[ 85 128 125  92  82 124 169  92 126 142 101 173 106 101 109 154 160] -> V
[121  76 160  77 122 134 152  99 161 149 159  84 140 131 167 171 105] -> H
[ 79  77 130 100 122 167  83 149 172 163 134 150 179 120 126  76 133] -> N
after: [159]
[84]
after: [125]
[92]
after: [79]
[77]
after: [82]
[124]
after: [85]
[128]

[109 171 122 119 120 125] = S
[149 107 122 152 119 121] = K
[151 100 125  95 123 121] = C
after: [151]
[100]
after: [120]
[125]
after: [100]
[125]
after: [123]
[121]
after: [95]
[123]

[ 96  93 105 128 123 116 151  82 155 137] : Bosa
[ 98 147 112 158 135 135 163 111 123 134] : Duka
[160 121 145 101 119 125  97 152 115 120] : Rigap
[165 166 152 122 123 141 107 180 146 116] : lopi
[ 91 139 111 164 148 133 160 101 141 137] : rasom
[165 166 133 122 123 141 107 180 146 116] : sebu
[102 154 153 108 115 136  98 161 137 114] : mel
[173 154 153 108 115 136  98 181 137 114] : fusi
[119 171 132 164 153 145 139 143 154 129] : mup
[176 129 151  91 106 127  91 170 121 115] : Fosi
after: [93]
[105]
after: [97]
[152]
q: [165 166 152 122 123 141 107 180 146 116]
lopi
q: [ 96  93 105 128 123 116 151  82 155 137]
Bosa
after: [96]
[93]

[181 113  77  72 168 135] : Nidu
[104 110 130 151 125 103] : papo
[155 113 103 121 125 130] : gemu
[181 110  77  72 168 139] : Disov
[138 113 110 151 120 116] : fevo
[104 129 144 111 147 112] : bovo
[155 113 103 131 136 135] : zemi
[155 120  97 121 128 130] : Lekul
[113 120 130 151 120  98] : puduv
[155 156  83 190 109  98] : saren
[104 117 130 151 125 103] : dif
q: [155 120  97 121 128 130]
Lekul
after: [111]
[147]
after: [129]
[144]

[145 194 152 105 117 149 131 115] = biniz
[133 115 114 117 153 129 150 101] = tutud
[153 130 115 108 134 171  98 112] = Sof
[134 124 161 121 121  96 102 106] = Gil
[140  97 149 121 123 153 118 122] = Suru
[122 128 141 110 137 139  97 147] = toko
[147 126 130 146  97 127  96 149] = tovep
q: [145 194 152 105 117 149 131 115]
biniz
after: [131]
[115]
after: [124]
[161]
after: [129]
[150]
after: [152]
[105]
after: [110]
[137]

[129 105  85 146 111 162 106 121 140  75 107 107 111 106  96 174 106 103
  91 155 154 141 127 181 105] : E
[127 127 104 136 115 149 126 140 112  98 130 136 132 135 116 167 118 109
 110 141 145 121 127 159 115] : A
[160 146 152 124 161 146 141 137 118 147 140 163 141 117 131  99 159 161
 138 160 139 126 164 140 159] : G
[123 107  84 147 105 158 108 122 141  74 111 144 115 149 100 183 104  99
  92 149 150 140 123 178 101] : M
[129 105  85 146 111 162 122 121 161  75 107 152 111 149  96 174 106 103
  91 155 154 141 127 181 105] : Z
[110  98  98 130  82  94 104 101 168 106 107  74 104 162 122 158  87  87
 114  84 104 128  80  96  86] : D
q: [129 105  85 146 111 162 122 121 161  75 107 152 111 149  96 174 106 103
  91 155 154 141 127 181 105]
Z
q: [160 146 152 124 161 146 141 137 118 147 140 163 141 117 131  99 159 161
 138 160 139 126 164 140 159]
G
after: [139]
[126]
after: [132]
[135]
q: [129 105  85 146 111 162 106 121 140  75 107 107 111 106  96 174 106 103
  91 155 154 141 127 181 105]
E
after: [116]
[167]

[ 94 112 157 162 195 106 186 198] = nazol
[182 158 110 173 130 104 112 171] = bom
[118 122  65  67 125  74 147 171] = biru
[100 159 134 110  63 129  83 136] = mek
[ 70 127  88 137  80 116  70 150] = vam
[ 82 185 104 196  88  62 182 191] = simos
[171 139 100 175 107 182 155  72] = Reb
[194  63  98  57  98 132 149 116] = reli
[ 77 183 107 163 175  67  87 169] = Mef
[ 90 191 101 147 137  90 150 183] = lipaf
[161  90  83  71 190 144  73 128] = sis
after: [162]
[195]
after: [159]
[134]

[162  99  94 157  98 117] : galip
[ 58 156 157 143 153 117] : gubi
[163 123  97 107 126 116] : lep
[ 90 128 125  92 131 116] : suge
[166 152 164 160 152 113] : Fif
after: [163]
[123]
after: [94]
[157]
after: [166]
[152]
after: [98]
[117]
after: [128]
[125]
after: [153]
[117]
after: [162]
[99]

[112  95 169 120 112 123 116 135  90 100  81 132 138 165 133 114 176 195
 122 144  73 127 155  94  95 136 135 127 144 115 122 148 129 149 156  85
 129 145 140] = mizug
[100 123 139 187 117 134 116  99 134 105 125 131 131 135 101 141 102  79
  99 136 103 125 150 148 133 156 132 115  98 162 141 133 164 116 123  82
 125 156 133] = Noso
[163 133  90 105 114 127 105 171 154 134  95 157 124 140 167 115 142 170
 162 138 124 139  99 145 119 133 126 102 144 123 152  78 135 111 156 146
 113  98 118] = Nepa
[118 137 143 141 119 125 109 130 129 130 116 110 153 115 104 121 114 109
 103 112 110 138 165 129 114 163 130 157 147 172 115 163 129 118 137 119
 123 103 115] = Goz
[106 106 144  96 101 118 118 139  90  92  96 126 123 177 138 103 177 152
 111 117 111 116 160 117 114 119 125  99 140 124 141 146 127 153 109 138
 125 137 123] = Teg
[135 134 114 105  79 103 113 137 123 130 136 131 107 149 137 110 118  78
 154 116 138 123 159 141 133 128 104 102 142 166 150 133 143 132  91 186
 127 137 122] = sud
[103 123 139 187 117 134 116  99 134 105 125 112 131 135 101 141 102  79
  99 136 103 125 150 148 107 124 132 115  98 162 141 133 137 116 123  82
 125 156 133] = Bevu
[109 156  99 106 123 157 132 114 137 124 143 111 111 129 132 126 115 113
 128  99 158 130 142 159 139 123 127 123 130 152 136 136 133 124  88 140
 111  92  95] = nofe
[118 137 143 141 119 125 124 130 129 130 116 110 153 115 104 112 114 109
 103 112 110 113 136 121 139  92 142 127  87 140 148 142 150 110 145 143
 126 127 114] = Lagak
[112 142 113  98 106 133 125 129 123 124 134 122 115 141 136 118 127 115
 135 108 145 122 147 143 133 125 122 114 136 147 139 140 128 131  96 157
 119 110 107] = Lozik
[116 125 110 113 139 148 135 121 114  88 116 111 110 161 130 117 163 130
  82  95 155 125 133 148 137 101 126  99 126 121 145 118 137 139  84 133
 112 114 106] = ligo
q: [163 133  90 105 114 127 105 171 154 134  95 157 124 140 167 115 142 170
 162 138 124 139  99 145 119 133 126 102 144 123 152  78 135 111 156 146
 113  98 118]
Nepa
q: [112  95 169 120 112 123 116 135  90 100  81 132 138 165 133 114 176 195
 122 144  73 127 155  94  95 136 135 127 144 115 122 148 129 149 156  85
 129 145 140]
mizug
after: [94]
[95]
q: [116 125 110 113 139 148 135 121 114  88 116 111 110 161 130 117 163 130
  82  95 155 125 133 148 137 101 126  99 126 121 145 118 137 139  84 133
 112 114 106]
ligo
q: [112 142 113  98 106 133 125 129 123 124 134 122 115 141 136 118 127 115
 135 108 145 122 147 143 133 125 122 114 136 147 139 140 128 131  96 157
 119 110 107]
Lozik

[191 193  80 184 140 158 147 165 182  77 118 138 116 149  59 190 163 118
 141 133 195  89  77 184 104  94 182 143 179] -> revot
[180 176 161 103 101 109 120 164 188 104  75 143 174 158 162  64 149  92
 171  64 179 147 173  70 117 170 141  65 116] -> piran
[ 58 195 141 176 189  91  99 177 140 187 145 120  63 145 122 164 197 186
  90  79 108  93 126 198 144 155 101 186 181] -> Tifa
[149 102  68  69 180 168 153 113 110 102 169  81 185 105 197 131 188 193
  61 139 180 149  84  96 132 112 132  66  68] -> Lus
[ 92  89  96 128  74  60  82 182 143  98 162 164 100 133 130  84 118 186
 137  73 124  85  98 119 129 122 105 161 149] -> gotif
[ 92  89  96 128  74  60  82 182 143  98 162 164 100 133 130  84 118 186
 137 114  66 139 175 147  92  93 157  79  60] -> Redak
after: [113]
[110]
after: [187]
[145]

[129 136 121 149 116  75  90] -> gavi
[135 119 114 145 112  73  92] -> zoto
[128 130 121 134 110 133 112] -> sot
[135 119 114 125 132 105 117] -> Kodo
[135 131 113 144 111  73  93] -> lago
[135 119 114 126 116 105 117] -> Tipu
[134 135 113 149 115  73  90] -> vopop
after: [115]
[73]
after: [145]
[112]
after: [133]
[112]

[122 136 161 125 110 149 117 138 120 113 122 119 122 160 109 118  86 114
 150 134 146 110 146 101 154 158] -> Rava
[110 127 146 126 120 143 113 129 122 114 123 128 120 144 123 117 105 118
 130 130 136 119 142 117 127 140] -> zinef
[ 63 160 147  95 138 135  92 164 128 129 112 141 147 118  82 116  88 150
 128 109 152 129 129 100 188 120] -> Nit
[107 117 140 116 104 146 124 142 119 143 119 132 109 164 128 115 116 132
 163  95 131 150 146 146 116 115] -> mifup
[110 124 150 121 117 144 117 134 123 122 121 129 121 148 124 119 108 124
 138 119 135 127 141 124 140 135] -> gikel
q: [122 136 161 125 110 149 117 138 120 113 122 119 122 160 109 118  86 114
 150 134 146 110 146 101 154 158]
Rava
after: [82]
[116]

[118 135 109 122 137 133 178 148 149 126 135 155 125 156]  sima
[134 134 134 137 133 114 184 124 121 129 121 115 135 120]  kof
[149 120 147 129 128 141 154 131 105 145 123 112 127 114]  selid
[121 147 144 155 123 114 145 125 147 161 143 137 137 146]  sobev
q: [149 120 147 129 128 141 154 131 105 145 123 112 127 114]
selid
after: [124]
[121]
after: [141]
[154]
after: [144]
[155]
after: [178]
[148]

[146  78 124 135 119 121 148 124]  gav
[146  79 124 120 120 125 189 124]  lud
[146  78  79 120 119 145 147 124]  funuz
after: [121]
[148]
after: [147]
[124]
q: [146  79 124 120 120 125 189 124]
lud
after: [189]
[124]
after: [145]
[147]

[100  87 142 157  89] = zeka
[ 83 150 195 113 159] = Tul
[ 69  93 170 164 160] = Megi
[ 81 139 166 169  94] = bal
after: [93]
[170]
after: [169]
[94]
after: [150]
[195]
after: [100]
[87]
after: [83]
[150]

[153 143 126 163 108 135 120 117 114 154 128 134 175 143 141 107]  Dop
[148 130 135 128 159 155 139 144  92 111 107 129  91 156 121 112]  seb
[118 118 165  76  61 147 106 123 130 135  74 152 138 147  72  87]  donun
[138 151  79 147 139 146 111 146 118  94 115 131  96 163 118 138]  Pum
[158 118 106 183 149 116 113 125 102 127 153 118 131 114 129 134]  zarud
[ 91 183 140  79 113 148 140 149 134 104 124 127 136 144 149 137]  bimi
[138 122  69 185 109 172 107 130  86  96 125 143 111 198 113 128]  Kenol
[141 103 142 173  90 161 118 128 112 146 134 130 111 178 136 129]  pem
[101  77 155 113  80 102 156 136 173 145 180 122 180 139 135 130]  kufim
[112 192 102 116 181  98  83 146 117 121 110 129 130 130 124 130]  gomo
after: [185]
[109]
q: [141 103 142 173  90 161 118 128 112 146 134 130 111 178 136 129]
pem
after: [83]
[146]

[127 127 132 121 130 118 123 133 125 126 122 130 148 135 130 129 147 143
 127 120 125 137 130 128 135 138 137 134 133 120 130 126 129 129 128 126
 139 140 128 119 129 131 130 126 121 136] -> ses
[126 130 141 130 125 140 133 125 122 138 127 132 135 137 130 131 147 146
 119 129 130 165 140 124 137 136 136 118 129 137 128 128 131 128 123 129
 126 119 130 141 137 139 129 127 125 121] -> Mit
[123 132 129 134 128 123 139 127 141 125 120 130 140 106 131 129 117 130
 121 118 123  97 121 136 130 141 127 129 124 117 130 132 144 126 132 129
 124 138 126 134 120 123 127 131 127 133] -> Zama
[115 127 137 123 123 129 120 126 121 120 123 128 135 107 130 128 127 144
 136 120 115 137 130 121 136 138 128 127 129  89 127 127 127 127 120 126
 127 149 130 117 123 124 126 127 124 125] -> Fut
[136 127 129 131 130 129 121 127 127 131 135 133 126 123 131 123 129 132
 113 133 132 144 133 120 116 141 123 125 128 111 129 132 120 131 128 129
 147 131 126 114 126 123 128 135 134 135] -> bolar
[129 123 124 126 127 119 136 124 131 123 124 120 133 130 123 131 140 136
 122 127 120 129 125 121 132 137 121 127 129 114 128 124 124 128 142 127
 131 136 130 139 132 135 132 134 127 135] -> sif
[126 130 141 130 125 140 133 125 122 138 127 132 135 137 130 118 147 146
 119 129 130 165 140 124 137 136 136 118 129 137 128 128 126 128 123 129
 126 119 130 141 137 139 129 127 125 121] -> Neb
[119 123 112 132 128 131 139 130 133 119 118 126 135 136 129 129 135 135
 130 127 137 181 128 124 141 126 128 129 120 145 129 133 120 126 118 128
 138 124 129 112 130 134 126 131 125 131] -> voru
q: [126 130 141 130 125 140 133 125 122 138 127 132 135 137 130 118 147 146
 119 129 130 165 140 124 137 136 136 118 129 137 128 128 126 128 123 129
 126 119 130 141 137 139 129 127 125 121]
Neb
q: [126 130 141 130 125 140 133 125 122 138 127 132 135 137 130 131 147 146
 119 129 130 165 140 124 137 136 136 118 129 137 128 128 131 128 123 129
 126 119 130 141 137 139 129 127 125 121]
Mit
q: [115 127 137 123 123 129 120 126 121 120 123 128 135 107 130 128 127 144
 136 120 115 137 130 121 136 138 128 127 129  89 127 127 127 127 120 126
 127 149 130 117 123 124 126 127 124 125]
Fut

[125 132 150 115 126 136  60 115 124 101 143] = voval
[149 141 128 134 127 175 142 115 122 152 142] = Nuta
[114 105 121 121 107 135 134 104 144 105 128] = Sateg
[140 154 136 141 138 129 157 151 111 120 111] = Fop
[ 89 119 118 139 149 128 139 121 124 126  92] = Sira
[136 144 150 132 118 138 121 104 131 121 118] = Vemu
after: [114]
[105]
after: [151]
[111]
after: [127]
[175]
after: [125]
[132]
after: [122]
[152]
after: [152]
[142]

[141 140  95 119 105 147  84  95 126 149]  lov
[130 145 139  83 136 172 147 130 128 133]  Leso
[116 115 130 122 114 130 132 108 118 139]  fub
[116 114 146 166 150  85 155 108 133 134]  Kobu
[122 111 106 144 130 146  63 144 132 131]  rivet
[131 136 110 121  93 124 130  88 111 156]  zaf
[106 103 118 132 136 129 124 113 100 121]  goret
[126 132 147 113 138 129 131 134 121 108]  Tulog
[141 140  95 119 105 124 130 155 168 155]  nenad
[123 116 139 138 149 129 130 118 153 146]  kud
after: [123]
[116]
q: [131 136 110 121  93 124 130  88 111 156]
zaf
after: [172]
[147]
q: [126 132 147 113 138 129 131 134 121 108]
Tulog

[ 66 118 128 159 117 111 134] : kilu
[ 66 118 128 159 123 112 134] : Bebam
[ 66 118 128 159 184 128 148] : sakug
q: [ 66 118 128 159 184 128 148]
sakug
after: [111]
[134]

[106 103 108 104 118 131 129 133 134]  dega
[104  82 111 117 129 105 139 130 136]  seza
[137  90 138 132 102 118 128 128 117]  fos
[126  84 102 140 139 109 137  68 132]  Lol
after: [138]
[132]
after: [82]
[111]
after: [108]
[104]
after: [131]
[129]
after: [106]
[103]

[114 152 198 128 179]  pog
[114 152 144 128 179]  Posaz
[120  63 191 130 196]  ropef
[155 134 123 157 154]  vegiz
[125 105 130 139  88]  nuziv
[155 134  75 148  72]  Zir
[141  93 164 157 138]  Kuvub
[155 134 103 148  72]  dula
[133  58 150 180  96]  sasa
[152 111 180 148 179]  Damo
[120 134 164 145 163]  Gaf
[125 140 116 142 105]  Sulev
after: [142]
[105]
q: [141  93 164 157 138]
Kuvub
after: [111]
[180]

[124 145 124 137 108 127 151 116 137 138 117 127 177 137 113 121 142 117
 107 111 132 137 129 152 100 139 110 126 127 137 136 168 143 121 106 168
 182 144 155 130 135 114 143 131 140 141 122 127 103 141 166  89 117 154
  92 128 130 114 113 148  83 150] = Kosiv
[124 121 124 137 108 127 151 116 137 138 117 127 177 137 113 121 142 117
 107 111 132 123 129 152 100 139 110 126 127  93 136 168 141 121 106 168
 182 144 155 130 135 114 143 131 140 141 122 130 103 141 166  89 117 154
  92 128 130 114 113 148  83 128] = Pafu
[135 141 124 134  97 121 156 113 137 138 121 124 183 136 113 135 145 112
 111 107 129 127 100 145 105 138 110 129 127 135 150 139 143 120 106 168
 164 153 155 133 142 117 146 113 129 142 126 109  94 122 174  84 125 154
  84 132 134 115 109 138  82 121] = Fef
after: [156]
[113]
q: [124 121 124 137 108 127 151 116 137 138 117 127 177 137 113 121 142 117
 107 111 132 123 129 152 100 139 110 126 127  93 136 168 141 121 106 168
 182 144 155 130 135 114 143 131 140 141 122 130 103 141 166  89 117 154
  92 128 130 114 113 148  83 128]
Pafu
q: [124 145 124 137 108 127 151 116 137 138 117 127 177 137 113 121 142 117
 107 111 132 137 129 152 100 139 110 126 127 137 136 168 143 121 106 168
 182 144 155 130 135 114 143 131 140 141 122 127 103 141 166  89 117 154
  92 128 130 114 113 148  83 150]
Kosiv
after: [146]
[113]
q: [135 141 124 134  97 121 156 113 137 138 121 124 183 136 113 135 145 112
 111 107 129 127 100 145 105 138 110 129 127 135 150 139 143 120 106 168
 164 153 155 133 142 117 146 113 129 142 126 109  94 122 174  84 125 154
  84 132 134 115 109 138  82 121]
Fef

[134 128 122 112] : pudob
[ 96 141 167 137] : mano
[131 134 138 134] : sus
[146 132 108 140] : babo
[152 132 109  72] : tikez
[141 147 121 134] : fike
[128 127 132 123] : luso
[134 147 139 122] : pebo
[116 127 124 133] : Kekur
[ 83 127 179  81] : taror
after: [108]
[140]
after: [109]
[72]

